A small network was trained on invented records. Each row is its activation on one of them, seen along a few directions.
Each row is followed by the record's values for the fields G, T, S, W.
A field that a record lacks is left out.
Other fields move the rows too, some of them a lot.
(in the rows, 500 means zero)
Random noise pushes rows far along 18 fixed directions. That doesn't count. These rows show it; they differ only by the noise:
[437 326 578 518 552 410 572 470 601 571 597 390 307 597 421 506 473 401
 349 429 538 513 418 645 548 549 406 458 237 323 504 419 607 410 620]
[342 319 473 770 370 524 583 531 544 699 703 531 497 545 362 540 585 373
 437 649 454 664 441 614 519 705 558 493 584 268 686 465 523 367 486]
[364 501 603 451 499 602 407 527 465 399 402 434 353 410 536 568 540 541
 520 480 494 501 527 576 577 371 404 446 486 458 401 419 397 336 451]
[514 637 619 339 361 583 415 576 569 357 644 582 454 561 568 410 375 449
 521 688 501 755 568 446 475 392 440 456 547 590 450 451 332 626 444]
[520 492 501 415 424 451 385 675 583 490 258 443 439 546 417 457 506 395
 593 378 608 503 425 455 717 455 421 724 413 508 536 493 436 510 545]
[432 520 665 596 498 534 447 370 385 365 461 428 315 273 401 586 478 538
 498 553 461 623 410 605 584 533 366 406 566 769 494 576 458 445 648]
[581 529 494 203 549 458 418 494 390 524 466 527 541 527 709 432 612 576
 467 491 680 469 499 449 501 451 494 755 349 505 282 611 354 590 497]
[505 483 387 395 424 558 319 351 474 473 681 644 610 701 589 450 394 498
 436 457 404 538 695 603 436 516 457 401 706 579 445 618 536 499 484]
[504 486 649 589 401 650 473 519 684 632 478 307 479 568 457 494 372 389
 536 542 328 527 331 608 480 522 526 638 633 582 479 529 423 503 544]
[562 494 413 426 397 350 443 438 522 516 507 738 523 569 485 444 652 508
 401 435 560 514 534 530 518 550 633 502 468 480 587 499 519 592 517]
[288 445 426 529 676 603 544 413 479 480 586 590 425 612 496 346 419 390
 453 660 487 549 544 368 518 413 436 433 351 472 501 487 589 557 569]
[349 460 314 437 493 604 498 525 253 630 493 620 471 366 566 527 732 647
 498 688 421 447 437 493 556 580 604 672 480 390 421 552 396 575 581]
[501 456 410 647 629 486 572 519 477 448 546 593 472 479 385 439 482 610
 598 519 221 513 639 333 688 540 573 435 524 558 476 517 636 448 611]
[599 460 405 450 716 423 428 588 525 663 448 470 643 690 600 486 493 362
 517 349 472 422 480 450 446 416 565 696 453 376 512 640 451 448 470]
[315 592 555 422 467 597 334 480 499 336 335 570 506 424 421 435 665 346
 568 750 461 617 561 445 558 336 583 510 721 578 554 491 272 489 372]
[439 339 669 648 660 428 489 335 631 505 460 432 388 629 360 525 558 316
 386 402 310 446 558 641 455 467 616 359 558 292 630 518 522 304 454]
[315 432 427 398 577 666 382 672 446 630 445 476 416 423 492 531 735 465
 598 667 203 527 548 473 709 473 634 691 619 304 390 528 345 314 515]
[444 398 633 689 637 610 655 618 524 581 447 443 343 518 460 461 502 490
 545 474 365 559 500 426 825 553 513 501 409 428 378 523 489 245 608]
[484 458 237 399 472 379 370 694 449 410 545 570 642 582 416 498 521 456
 594 467 506 583 687 465 716 493 391 500 560 464 502 486 520 350 479]
[503 438 546 420 543 472 460 408 638 606 738 535 469 626 631 405 452 523
 382 451 565 601 520 500 397 482 457 562 250 458 337 408 632 412 484]

[529 514 355 352 346 560 500 682 482 667 720 539 451 499 616 572 484 602
 467 548 399 545 408 631 520 576 496 542 458 439 423 470 470 613 652] => G=g5 W=w2
[577 382 426 535 446 286 409 409 451 382 546 478 518 507 256 506 462 503
 528 434 415 559 594 556 649 678 404 522 599 648 560 621 621 475 644] => G=g5 W=w2
[476 486 430 388 497 580 445 558 596 548 556 567 483 675 531 387 409 459
 525 512 403 497 589 389 491 463 534 590 433 385 449 434 545 587 473] => G=g3 T=t2 W=w3
[307 380 415 497 425 608 348 537 589 602 484 439 333 553 310 500 469 341
 495 507 374 567 438 604 633 595 394 578 491 439 567 429 628 418 614] => G=g3 T=t1 S=s2 W=w1
[547 455 517 517 486 367 400 492 526 315 736 245 599 329 320 610 421 523
 649 578 439 641 648 512 483 571 334 473 756 690 513 531 605 429 471] => G=g3 T=t2 W=w2
[467 446 449 643 420 484 612 379 461 417 531 505 561 457 478 441 418 745
 526 449 696 412 549 393 441 580 372 503 324 541 415 339 720 515 417] => G=g3 T=t1 S=s3 W=w1
[388 401 549 552 473 519 500 378 500 566 535 775 435 579 562 323 681 470
 425 509 715 623 670 317 604 586 550 556 409 324 558 546 593 419 421] => G=g1 S=s1 W=w1
[576 494 586 639 502 672 580 601 600 601 608 424 499 635 612 464 203 506
 608 420 435 515 538 348 439 503 429 549 525 438 504 543 570 549 470] => G=g3 T=t1 S=s3 W=w1
[490 491 509 563 626 519 465 488 566 568 425 503 567 472 595 539 592 391
 532 315 585 422 586 441 569 410 560 435 650 521 589 616 569 347 460] => G=g6 S=s3 W=w1
[357 583 324 481 551 417 489 539 334 294 347 537 507 373 382 556 515 521
 505 607 569 463 432 521 461 355 377 350 346 529 561 307 473 492 467] => G=g6 S=s3 W=w1
[329 373 607 663 555 621 587 441 494 496 593 373 405 365 554 535 527 650
 563 525 543 438 620 404 470 484 420 476 478 323 452 417 634 359 382] => G=g6 S=s3 W=w1
[559 416 665 437 583 392 418 381 669 509 558 534 367 506 415 384 627 465
 495 497 298 598 633 383 604 529 663 631 494 498 455 561 578 437 560] => G=g5 S=s3 W=w1
[391 525 634 638 490 571 653 562 446 463 456 461 448 413 586 582 535 405
 464 552 727 525 417 565 543 408 430 300 540 451 627 537 347 463 486] => G=g5 S=s2 W=w1
[384 465 482 652 471 608 482 509 570 471 499 466 509 450 439 491 503 511
 630 538 467 466 601 388 492 475 499 490 690 457 649 478 606 542 401] => G=g3 T=t1 S=s2 W=w1
[502 410 612 743 642 487 412 401 296 401 496 591 413 528 462 521 387 563
 584 387 498 611 683 318 388 572 377 544 514 329 658 638 530 430 348] => G=g3 T=t1 S=s2 W=w1
[567 609 570 513 498 564 636 523 528 539 531 715 307 482 687 433 437 637
 438 371 682 505 430 377 519 458 519 393 240 565 515 445 586 746 611] => G=g3 T=t2 W=w2
[583 667 670 397 442 654 510 521 468 420 382 604 420 441 732 505 511 679
 496 376 579 473 552 493 577 390 537 379 504 618 295 472 353 468 436] => G=g3 T=t1 W=w3
[529 589 499 446 552 552 441 435 315 400 323 609 572 623 670 442 379 534
 482 398 700 444 533 442 408 391 363 507 405 522 433 581 387 515 389] => G=g6 S=s3 W=w1
[526 451 535 556 558 466 632 456 529 513 507 315 550 450 555 550 465 562
 503 427 639 319 459 502 392 481 456 493 442 462 493 486 595 548 475] => G=g2 S=s2 W=w1
[280 500 321 422 338 545 507 467 546 364 429 310 633 361 310 496 548 579
 533 731 438 383 450 639 567 464 418 453 502 661 266 188 570 344 477] => G=g6 S=s3 W=w1
[553 587 682 560 453 652 431 606 424 418 519 657 226 423 563 502 317 612
 647 459 353 694 624 268 576 490 433 503 524 492 560 563 455 587 535] => G=g3 T=t1 W=w3
[573 456 519 624 472 544 564 375 620 501 611 320 739 534 465 432 417 603
 604 564 408 407 586 431 374 581 552 599 722 626 406 534 618 541 388] => G=g3 T=t1 S=s2 W=w1
[451 532 530 450 388 483 319 557 621 507 522 596 344 470 439 515 522 342
 484 465 504 698 501 533 567 478 433 450 541 509 696 480 561 451 554] => G=g1 S=s1 W=w1
[419 477 367 416 387 604 319 557 520 608 692 346 628 602 419 477 331 441
 556 777 298 664 391 583 289 583 381 788 546 488 398 432 451 521 446] => G=g3 T=t1 W=w2
[597 465 600 470 521 537 471 281 626 522 540 447 537 543 641 484 500 746
 442 251 437 312 626 571 395 498 563 473 480 558 219 428 672 345 402] => G=g3 T=t1 S=s2 W=w1
[399 454 601 592 636 554 548 524 550 534 746 487 432 497 524 459 464 485
 498 673 417 722 572 372 407 479 466 484 361 335 438 382 553 318 398] => G=g3 T=t1 S=s1 W=w1
[421 440 529 520 487 456 376 448 294 313 507 589 426 524 401 468 446 505
 536 594 525 683 635 438 533 541 324 542 491 438 539 569 409 456 446] => G=g5 S=s1 W=w1
[514 574 606 421 558 446 311 292 430 332 499 614 422 495 531 478 427 570
 433 474 424 607 553 533 341 389 437 447 409 637 400 476 457 434 454] => G=g5 S=s3 W=w1
[524 541 433 238 503 467 408 496 506 485 659 531 413 430 552 461 538 600
 460 542 482 592 530 515 580 516 431 525 379 651 312 471 595 537 644] => G=g3 T=t2 W=w2
[489 422 408 476 441 463 468 454 546 522 544 450 537 703 493 506 309 408
 424 383 548 399 501 623 367 494 363 445 439 381 574 471 603 531 494] => G=g4 S=s3 W=w1
[592 434 655 529 512 488 433 390 432 546 564 565 264 664 496 430 243 541
 429 411 480 628 441 430 302 629 357 692 190 354 525 531 552 648 532] => G=g3 T=t1 S=s3 W=w1
[707 465 508 727 384 376 591 457 482 542 533 746 659 689 509 432 528 750
 479 400 414 489 622 435 322 665 700 550 467 248 530 430 504 464 245] => G=g3 T=t1 S=s1 W=w1
[464 549 413 525 600 394 408 540 646 459 584 399 631 386 427 496 466 435
 618 574 491 587 500 371 395 354 442 546 490 637 556 376 652 412 427] => G=g4 S=s3 W=w1

Here are new rows. What are their fields?
[580 427 432 678 580 419 685 641 260 495 437 417 558 445 422 586 490 657
 599 516 418 428 453 470 611 634 484 583 460 404 463 588 393 468 558] => G=g5 W=w2
[540 536 801 437 412 556 532 349 543 345 438 331 337 422 437 455 480 584
 479 637 470 497 436 572 448 525 490 534 541 628 400 510 385 693 517] => G=g3 T=t1 W=w2
[655 565 523 460 498 431 500 598 573 547 476 511 499 519 585 541 470 559
 511 357 447 453 433 520 459 432 570 535 438 502 493 491 460 551 531] => G=g5 W=w2
[483 406 416 705 481 457 497 505 400 614 612 616 444 489 321 558 517 423
 492 570 295 651 446 555 575 720 570 501 640 487 720 650 516 531 668] => G=g5 W=w2
[611 519 712 532 387 550 599 802 603 413 520 323 416 510 504 524 386 460
 666 507 571 610 576 397 666 490 388 506 627 384 586 542 373 561 445] => G=g3 T=t1 S=s1 W=w1
[540 380 486 810 678 440 537 513 551 583 593 599 576 630 355 454 476 410
 587 464 266 608 682 285 490 605 643 515 606 300 689 563 632 328 384] => G=g3 T=t1 S=s3 W=w1
[508 497 245 584 518 456 480 495 453 494 401 600 580 684 343 484 329 459
 461 382 362 414 443 608 531 551 459 383 448 586 551 446 603 499 593] => G=g3 T=t2 W=w3
[468 508 432 309 562 506 473 576 317 519 254 443 349 347 512 564 665 568
 496 453 573 360 354 545 677 513 458 654 344 509 408 559 416 571 674] => G=g3 T=t1 S=s2 W=w1
[584 540 354 273 570 520 354 633 512 524 454 434 498 554 525 580 430 488
 573 387 230 351 552 527 485 406 544 550 589 449 465 528 483 570 555] => G=g3 T=t1 W=w3
[535 513 577 428 453 403 433 619 530 234 293 500 325 484 430 522 481 597
 603 303 543 405 646 442 635 346 415 425 430 390 562 382 473 548 438] => G=g5 W=w2
[275 476 515 554 486 630 367 355 487 591 554 575 460 366 583 578 663 491
 429 512 598 545 494 587 379 468 528 450 558 473 521 420 537 336 376] => G=g3 T=t2 W=w3
[510 451 517 570 621 370 621 572 396 426 451 290 513 319 433 669 647 667
 554 554 445 333 459 551 354 467 551 511 457 267 520 397 424 484 373] => G=g3 T=t1 W=w2
[479 585 574 528 615 531 496 395 612 463 305 463 461 510 472 457 441 431
 471 469 407 386 378 495 383 329 571 455 412 608 506 412 513 532 501] => G=g6 S=s3 W=w1
[470 603 479 602 575 784 640 684 417 561 457 537 515 564 703 430 297 606
 613 537 441 497 445 357 624 406 438 505 438 581 311 533 394 501 556] => G=g5 W=w2
[469 530 703 709 288 629 492 442 526 368 556 531 322 410 380 494 334 707
 566 593 258 675 505 524 511 585 446 427 547 623 429 362 488 457 500] => G=g5 W=w2
[549 568 442 659 445 516 643 742 460 516 632 564 442 468 482 558 320 532
 560 558 406 661 408 467 586 532 414 364 444 526 604 467 490 548 644] => G=g5 S=s2 W=w1
